Q:
[[  6 -55  46  58 -50 -28]
 [  6   0 -95   1 -47   4]]
A: -47

Q:
[[ 41  37 -37  33  26 -41  -4]
 [-63 -66  84 -92  82  37 -94]
 [ 38  32 -30  25  26 -38  -7]]
A: 37

Q:
[[-36 -84 -87 102]
 [ 41  46  43 -47]
 [-23 -64 -66  80]]
A: 43

Q:
[[-13 -37 -35  58 -65  24  23]
 [-49 -31 -17 -31  54 -79  51]
 [ 58  44  49 -31  23  16 -46]]
A: -79

Q:
[[ 88  46 -27  10  14 -56]
 [-96 -47  30   7 -29  61]]
A: -29

Q:
[[ 36 -46  66 -12 -61]
 [ 82 -83  71  60 -85]
 [ 24 -25  22  18 -25]]
A: 60
---
[[-50 -10  17 -46  71]
 [-41  17  23 -37  78]
 [ 82  79  14 101 -63]] Out: 17

[[ 58 -76  67  21 -75 -70]
 [ 67 -82  89  33 -90 -87]
 [ 55 -68  81 -26 -80 -72]] Out: 21

[[  68   68    2 -102    2]
 [  55   55    4  -66   48]
 [ -28  -28    8   66  101]] Out: 2

[[-21  22 -28  16 -27  50   2]
 [ 73 -98 -13 -62 -33  50  20]
 [ 26  -9 -29  49  60  50 -10]] Out: -27

[[-61  58 -55  49]
 [ 70 -94  90  26]
 [ -4 -33  47 -27]] Out: 58

[[-73  20  -6  -2   2]
 [ 90  21  -1 -64  10]
 [ -5  56  16  21  15]] Out: -6

[[ 43   3 -44 -41]
 [-31 -38  28  14]
 [-87  19  67  71]] Out: 3

[[-52  45 -59  37  49 -48 -60]
 [-54  63 -60  49  36 -68 -73]
 [-52  67 -70  77  25 -83 -78]] Out: 49

[[ 40  -6  15  16  39  46  27]
 [ 35  61  74  -7  16  38 -22]
 [-22 -48  15 -39 110 -18   1]] Out: 39
---
[[ 0.176 -0.023  0.235 -0.171 -0.011 -0.127 -0.136]
 [ 0.180  0.031  0.191 -0.130 -0.004 -0.069 -0.124]
 [-0.043  0.079 -0.109  0.173 -0.112  0.179  0.014]] ==> 0.031

[[-0.06 -0.04  0.02  0.04  0.06  0.11  0.03]
 [-0.13  0.13  0.03  0.05  0.08  0.23  0.07]
 [ 0.01  0.08 -0.02  0.00 -0.07 -0.11 -0.07]] ==> 0.13

[[ 0.7  1.9  0.0 -1.1  0.5]
 [-1.2 -1.7  1.2 -1.7  1.2]
 [-1.3 -1.8  1.3 -1.7  1.3]] ==> -1.7

[[-1.181  0.069 -2.263 -0.262]
 [-1.452  0.577  0.242 -1.052]
 [-0.033  0.370  1.139  0.259]] ==> 0.577

[[-0.14  0.11 -0.15 -0.22  0.18  0.22  0.04]
 [-0.03 -0.01 -0.12 -0.05  0.15  0.03 -0.15]
 [-0.17 -0.02  0.06 -0.10  0.11  0.07 -0.06]] ==> -0.01

[[-0.06 -0.09 -0.03 -0.01 -0.01]
 [ 0.05  0.10 -0.21 -0.18 -0.13]
 [ 0.15 -0.06  0.00 -0.11  0.15]] ==> 0.10

[[ 0.12 -0.07  0.09  0.00 -0.06 -0.10]
 [-0.14 -0.04 -0.07 -0.08  0.00  0.01]
 [-0.14 -0.04 -0.07 -0.09 -0.02 -0.01]] ==> -0.04
---
array([ -5,  33, -31, -21, -34]) gives -34
array([0, 3, 4, 8, 2, 3]) gives 3
array([-500, -514, -486, -389,  539]) gives 539
array([ 26, 112, 247,  53, 183, 163, 136]) gives 136
array([ 13, 753, 724, 281]) gives 281
array([8778, 7395, 8509, 4765, 2323]) gives 2323
array([43, 64, 18, 50, 70, 84, 63]) gives 63
array([ 963,   94, -733, -560,  507, -489,  438]) gives 438
array([ 29,  35,  43,  32, -34]) gives -34
---
Input: [0.11, -0.10, 0.12, 0.16, -0.05]
Output: 0.12
Input: [-0.11, 0.01, 0.16, -0.16, -0.15]
Output: 0.16
Input: [0.151, -0.042, 0.067, -0.100, 0.131]
Output: 0.067
Input: [14.8, -109.5, -42.6, 148.7, -1.0]
Output: -42.6
Input: [-0.13, 0.16, -0.01, -0.16, 0.01]
Output: -0.01
Input: [57.1, -34.1, -131.6, -128.4, 125.8]
Output: -131.6
Input: [11.4, -14.6, -7.1, -18.5, -17.4]
Output: -7.1
---
[-35  38 -80  34  14  49 -48] >> 49, -80

[109  42 -16  79] >> 109, -16

[[-26 -13  77  69 -23  78 -11]
 [ 27 -38  44  40 -46  43 -38]] >> 78, -46

[[-96 106 -45   7  64]
 [ 89   8  77  18 -34]] >> 106, -96

[[ -3 -93 -16   9]
 [ 37  23  19 -54]
 [-31 -54  83   6]] >> 83, -93

[-106  -63   29   65] >> 65, -106

[[ 27  45 -38  12  64  12 -91]
 [  1   1  -2   0   1   0  -2]] >> 64, -91

[[-25  91 -37 -36 -38]
 [ 35  -6   9   6  13]] >> 91, -38

[-16 -18 -39 -86 -65 -61] >> -16, -86
---
[[ 41  63 -91 -52 -76]
 [ 40  -5  20 -16 -42]
 [ 58  51 -12 -30  21]] -> 41

[[ 12  52  32   7 -38 -26]
 [-40 -53  50  16 -49 -10]
 [-32 -80  79  21 -47 -14]] -> 12

[[104  18 104  27 -64]
 [ 88  33  86  17 -53]
 [ 86  32  85  17 -53]] -> 104

[[ 50 -11  66  39 -55 -49  48]
 [ 56  -1  70  35 -55 -47  46]
 [ 92  48  78  -1 -42 -19  20]] -> 50

[[-29 102 -25 -42 -48  16]
 [ 20  51 -23  15 -35  -7]
 [ -5 -38  25  -7   4 -29]] -> -29

[[-90  30  47 108   8 -40]
 [-61  25  35  80   4 -31]
 [-58   5  21  49  22 -13]] -> -90

[[ -8  78  52 -10 -77 -26  55]
 [ 42  55  -4  49  32 -13 -43]
 [-62 -80  11 -81   8 -28  56]] -> -8
